Each row below holds a small network's activations on one record, seen along a few directions.
Each row is followed by the record's values for the fields VUTI, TEBA, FEL, BENO.
Not every record has every field; a missing one is written none.
The largest differences between rows may come from other fields.
(in the rows, 500 means zero)
Strong random noise was added to every row along 21 fixed directions; ignore it. To show where, here is one row again and again, with new noise each time:
[279 453 318 536 666 478 601 460 529 409 519 641 371 461  80 532 512 616
 752 451 504 346 531 619 147 683 500 629 837 521 490 562  84 624 439 511
 609 578]
[717 627 405 406 654 471 359 650 511 406 705 250 613 676 442 593 537 409
 379 262 607 557 566 411 567 587 520 327 398 482 389 616 724 594 429 256
 503 586]
[488 437 596 508 464 434 299 634 463 351 487 623 770 477 448 466 408 564
 549 649 358 579 437 432 593 589 640 453 484 315 464 627 519 432 412 432
 606 458]
[626 286 666 556 506 467 477 656 271 443 711 535 537 563 345 471 339 461
 562 496 491 518 347 374 541 478 693 346 584 557 715 495 172 420 360 368
 557 572]
[453 326 585 556 265 500 419 572 348 352 497 633 327 374 504 579 484 425
 543 756 540 388 432 144 565 540 418 492 296 522 412 469 539 400 456 447
 532 364]
[337 463 513 301 299 558 381 389 561 516 334 668 724 417 486 371 356 404
 359 509 495 381 365 355 501 407 554 754 304 293 525 611 513 661 571 753
 344 452]
[387 564 533 366 366 518 682 565 409 384 514 430 280 436 598 681 656 695
 473 612 504 481 512 631 419 421 503 463 494 640 831 426 419 222 405 615
 558 562]
[622 605 529 568 351 557 512 511 527 540 366 600 503 257 482 519 422 242
 844 408 537 584 345 359 563 398 301 621 397 530 559 510 689 387 315 625
 534 646]
[683 667 490 150 604 492 522 556 628 334 411 609 615 692 517 400 517 471
 521 245 475 574 560 645 727 417 653 337 641 718 366 418 701 396 326 525
 518 667]
[540 544 327 348 457 571 506 340 546 609 424 425 477 391 621 641 443 566
 416 555 569 424 553 588 519 608 342 465 514 650 585 402 541 555 748 656
 411 679]
[709 515 232 441 813 694 614 733 797 675 616 155 669 744 251 312 751 470
 391 323 545 279 470 489 431 516 624 505 524 627 527 570 296 833 178 507
 679 869]
[513 719 268 431 422 601 569 477 540 407 236 484 136 441 684 261 516 455
 326 569 440 317 472 457 382 359 350 641 411 536 576 693 427 453 507 744
 598 408]
[601 674 665 297 555 214 383 374 764 758 527 441 657 455 409 596 313 566
 528 602 592 485 445 452 473 233 583 540 602 365 799 577 202 548 368 319
 519 439]
[364 611 507 421 569 587 624 412 659 577 618 423 475 519 473 713 264 688
 411 553 398 329 488 318 433 740 575 320 728 447 582 440 323 446 567 441
 535 640]
[438 448 415 584 806 552 499 560 523 554 473 289 398 423 490 623 446 519
 560 554 485 459 674 487 454 678 464 765 417 538 353 466 583 525 625 416
 602 394]
[416 383 407 668 379 650 585 511 644 395 467 624 614 489 502 405 603 676
 547 611 271 540 374 653 372 617 446 312 532 549 425 539 471 525 424 724
 542 490]
[680 698 485 632 495 664 501 873 332 317 493 316 679 591 735 323 236 486
 400 622 262 473 514 206 515 411 494 579 566 290 678 759 447 580 560 424
 454 423]
[357 529 486 388 689 731 511 617 531 502 459 402 556 320 600 647 277 457
 656 338 423 610 503 463 433 713 612 588 447 551 445 453 723 346 529 588
 613 620]
[556 503 430 448 333 535 494 571 735 399 422 646 571 628 436 740 697 728
 465 536 662 230 518 425 739 626 409 424 610 563 301 323 341 426 526 569
 597 726]
[829 571 398 481 513 477 370 716 586 397 495 494 726 519 609 448 621 543
 656 709 427 569 584 527 623 462 414 270 635 682 431 511 628 578 365 375
 552 635]
[632 663 348 521 898 412 504 378 439 671 440 274 295 667 566 309 853 554
 272 553 400 418 684 797 663 510 585 709 568 645 660 461 505 332 427 575
 710 808]
[396 451 601 409 404 314 398 359 547 470 644 590 543 685 378 477 626 557
 378 542 507 425 362 389 333 424 585 330 634 550 701 472 214 530 237 514
 455 630]
[594 556 620 542 333 409 797 265 393 529 562 433 373 605 591 639 535 633
 493 637 407 667 541 580 588 462 278 199 581 764 697 258 677 402 499 489
 266 476]

[457 610 482 328 679 593 570 475 602 657 316 349 652 589 562 442 420 316
 551 490 431 468 600 179 445 519 398 814 608 648 530 332 693 718 364 572
 355 748] => VUTI=none TEBA=none FEL=none BENO=bisa
[577 187 499 497 768 162 225 551 532 396 320 240 381 611 463 405 640 275
 484 479 634 528 590 593 477 424 381 784 295 797 483 390 479 572 292 510
 662 388] => VUTI=none TEBA=none FEL=none BENO=zipe
[570 455 530 461 511 405 288 526 463 515 638 584 540 272 485 625 512 357
 598 614 591 383 579 484 562 387 493 724 439 406 544 555 528 522 563 358
 407 513] => VUTI=fupov TEBA=zisu FEL=fedi BENO=bisa
[470 439 567 366 511 415 582 541 603 345 542 568 671 657 368 378 436 487
 479 410 453 468 536 620 471 338 622 501 598 466 474 519 420 691 439 470
 334 327] => VUTI=badok TEBA=zisu FEL=bulo BENO=zipe
[603 391 471 781 471 623 541 707 471 412 750 325 533 442 587 534 653 398
 474 656 402 232 574 441 593 436 407 600 440 468 604 495 563 594 520 478
 381 606] => VUTI=badok TEBA=dup FEL=bulo BENO=zipe
[606 761 564 510 541 597 651 402 404 787 324 556 602 460 625 368 398 655
 544 618 359 665 523 572 704 419 596 562 617 412 607 511 558 383 617 531
 516 542] => VUTI=badok TEBA=dup FEL=fedi BENO=bisa
[338 513 636 576 244 592 776 601 123 400 504 476 566 552 557 489 686 762
 419 895 282 649 568 449 591 533 550 434 381 382 655 493 754 413 484 474
 386 354] => VUTI=badok TEBA=dup FEL=bulo BENO=bisa
[504 414 628 613 475 462 585 614 688 248 540 380 416 459 484 655 305 432
 555 245 394 553 376 583 499 517 408 401 394 453 568 530 542 260 334 525
 596 365] => VUTI=fupov TEBA=dup FEL=fedi BENO=bisa
[604 378 408 384 420 493 460 785 554 246 353 560 534 566 517 470 665 666
 431 627 581 284 601 647 624 378 501 610 545 585 485 495 241 519 531 566
 588 465] => VUTI=fupov TEBA=dup FEL=fedi BENO=zipe
[462 596 505 416 319 587 425 508 372 342 482 624 602 657 663 410 618 596
 288 408 408 698 418 477 526 571 572 220 440 451 408 579 719 379 471 578
 462 540] => VUTI=fupov TEBA=dup FEL=fedi BENO=bisa
[567 423 524 313 454 509 564 509 152 566 474 503 309 550 510 450 544 376
 470 463 731 685 538 394 531 419 543 479 285 708 436 404 636 519 549 399
 423 371] => VUTI=fupov TEBA=zisu FEL=bulo BENO=bisa
[414 573 513 632 731 469 453 500 619 515 461 396 699 720 616 639 422 712
 529 318 508 625 645 607 305 525 437 667 766 525 415 403 326 618 714 505
 388 409] => VUTI=badok TEBA=dup FEL=fedi BENO=bisa
[732 377 527 737 627 705 384 647 693 540 473 502 483 418 850 184 175 373
 328 553 241 308 360 469 729 389 663 497 419 421 405 620 339 380 653 618
 668 356] => VUTI=badok TEBA=zisu FEL=bulo BENO=zipe
[659 705 589 519 517 446 560 628 401 398 839 338 296 533 468 807 263 574
 342 251 658 392 554 475 577 406 561 403 552 238 666 679 274 332 724 154
 452 327] => VUTI=fupov TEBA=dup FEL=fedi BENO=zipe
[367 515 672 688 451 362 230 390 699 634 469 394 568 652 667 664 645 590
 316 357 617 700 293 382 397 501 452 524 215 378 464 485 473 287 381 609
 655 411] => VUTI=fupov TEBA=zisu FEL=fedi BENO=bisa
[485 285 554 453 624 558 492 605 401 527 517 280 559 716 578 387 437 457
 247 456 500 539 470 404 508 553 656 508 334 603 517 412 452 570 516 535
 512 450] => VUTI=fupov TEBA=zisu FEL=bulo BENO=zipe
[255 519 534 379 381 631 925 430 467 559 390 553 538 570 191 566 573 698
 427 505 449 537 474 545 639 695 617 585 352 327 459 463 646 451 453 601
 508 470] => VUTI=none TEBA=none FEL=none BENO=bisa
[485 615 593 445 618 656 415 528 910 710 380 579 462 528 786 542 589 490
 463 479 512 349 441 287 694 475 664 571 495 604 255 286 517 212 352 645
 774 714] => VUTI=none TEBA=none FEL=none BENO=zipe
[460 291 460 504 556 464 475 428 561 301 569 587 400 561 326 436 380 346
 361 276 520 233 498 605 599 530 561 601 453 461 356 518 399 563 626 584
 425 408] => VUTI=badok TEBA=dup FEL=bulo BENO=zipe
[656 629 403 649 548 569 576 431 249 551 545 473 267 765 456 212 717 338
 261 370 486 480 493 301 607 509 476 473 426 494 383 585 620 528 422 434
 482 590] => VUTI=fupov TEBA=dup FEL=fedi BENO=bisa
[459 641 381 490 440 704 506 345 454 570 434 494 578 416 741 389 263 532
 435 443 315 674 415 525 378 650 458 234 571 515 528 574 685 540 710 691
 408 583] => VUTI=badok TEBA=dup FEL=fedi BENO=zipe
[625 698 570 773 389 541 656 465 381 401 490 652 173 602 632 545 553 566
 464 404 480 432 523 453 730 437 377 477 620 453 415 462 454 166 618 479
 514 454] => VUTI=badok TEBA=dup FEL=fedi BENO=bisa
[602 350 425 504 649 381 419 430 581 401 401 614 633 590 240 281 378 441
 435 268 495 455 506 849 690 510 611 613 481 362 304 634 406 630 633 559
 528 344] => VUTI=badok TEBA=dup FEL=bulo BENO=zipe
[573 789 534 505 296 604 690 405 735 664 477 625 411 412 594 471 472 663
 377 477 512 404 408 606 605 192 538 472 438 245 528 682 387 406 622 555
 469 258] => VUTI=badok TEBA=dup FEL=fedi BENO=zipe
[655 238 653 510 543 543 390 539 576 707 500 601 507 398 637 476 374 434
 625 531 602 609 419 458 613 372 599 427 399 708 316 338 441 485 542 434
 530 337] => VUTI=none TEBA=none FEL=none BENO=zipe
[564 401 637 225 386 283 523 336 517 525 403 759 692 201 297 599 336 347
 896 742 569 464 660 617 803 339 449 657 532 584 473 306 787 641 563 408
 248 431] => VUTI=badok TEBA=zisu FEL=bulo BENO=zipe
[415 512 594 445 609 313 234 485 466 397 378 650 593 552 684 479 219 585
 498 701 404 504 604 386 447 550 566 541 801 459 450 469 284 479 687 410
 510 376] => VUTI=fupov TEBA=zisu FEL=bulo BENO=zipe
[454 291 482 607 537 417 664 259 595 653 481 494 350 423 229 544 345 434
 649 375 606 544 390 674 327 521 350 548 446 615 519 432 304 626 548 592
 459 322] => VUTI=fupov TEBA=zisu FEL=bulo BENO=zipe

Here are new rows. What are their fields?
[295 251 580 430 594 547 351 471 276 488 407 428 522 564 570 540 379 496
 345 445 482 676 437 387 535 830 650 511 271 582 416 361 647 332 578 614
 620 536] => VUTI=fupov TEBA=zisu FEL=fedi BENO=bisa
[535 763 504 526 694 490 586 172 397 815 646 697 362 436 431 274 524 516
 373 417 416 516 587 813 654 357 792 574 580 203 442 702 545 435 731 372
 431 390] => VUTI=badok TEBA=dup FEL=bulo BENO=zipe
[166 452 601 554 658 571 487 382 428 627 527 441 619 765 588 476 531 606
 361 465 462 452 576 276 278 552 625 717 668 546 461 299 373 676 609 583
 315 540] => VUTI=badok TEBA=dup FEL=bulo BENO=zipe
[488 279 652 760 561 501 646 455 422 470 495 602 418 553 404 382 318 558
 585 495 303 653 368 613 584 609 612 355 500 529 426 457 404 311 476 523
 634 287] => VUTI=badok TEBA=zisu FEL=bulo BENO=bisa
[661 597 591 557 339 397 568 460 894 605 387 611 790 565 321 401 526 530
 656 568 465 508 363 431 646 315 422 381 514 379 405 549 507 650 220 468
 522 419] => VUTI=badok TEBA=dup FEL=bulo BENO=bisa
[569 443 539 566 569 581 161 678 520 670 523 307 761 234 876 664 553 622
 470 623 493 657 478 699 575 503 598 582 297 424 675 536 577 288 647 583
 677 637] => VUTI=fupov TEBA=dup FEL=fedi BENO=zipe
[331 707 614 409 354 239 366 343 277 522 518 664 364 507 344 521 637 541
 584 614 608 580 426 261 259 403 521 459 646 401 742 599 317 403 237 362
 542 571] => VUTI=badok TEBA=dup FEL=fedi BENO=bisa
[488 530 475 524 400 338 577 370 343 378 335 538 300 538 261 385 489 491
 432 592 394 477 432 461 649 697 430 376 498 394 598 585 518 331 338 502
 691 577] => VUTI=badok TEBA=dup FEL=fedi BENO=bisa
[384 681 565 399 228 393 480 269 516 533 410 730 616 653 263 408 549 558
 349 215 648 579 276 503 482 355 572 501 401 180 523 699 384 522 435 631
 433 419] => VUTI=badok TEBA=dup FEL=fedi BENO=bisa
[427 449 581 543 611 370 353 705 692 153 628 418 682 599 310 521 512 470
 438 501 277 257 497 427 608 613 632 552 528 264 530 630 511 414 189 419
 659 597] => VUTI=fupov TEBA=dup FEL=fedi BENO=zipe
[580 561 411 560 469 712 481 461 840 744 589 550 934 480 463 142 670 357
 453 427 321 602 318 563 483 382 618 381 266 279 272 746 848 839 301 589
 411 498] => VUTI=fupov TEBA=zisu FEL=bulo BENO=zipe
[567 572 552 472 469 565 553 661 673 508 684 461 554 484 582 689 499 563
 502 551 529 494 511 411 519 483 551 329 475 436 424 508 531 453 472 315
 511 429] => VUTI=fupov TEBA=zisu FEL=bulo BENO=bisa
[403 448 422 700 574 484 516 621 403 211 292 429 266 557 527 317 586 306
 679 501 351 533 505 334 235 517 246 710 502 721 481 494 574 486 210 645
 596 465] => VUTI=fupov TEBA=dup FEL=fedi BENO=bisa
[323 376 511 380 546 513 574 523 646 322 571 589 701 858 366 474 626 702
 337 418 478 414 624 537 452 556 649 423 618 527 160 396 472 759 538 445
 322 321] => VUTI=fupov TEBA=zisu FEL=bulo BENO=zipe
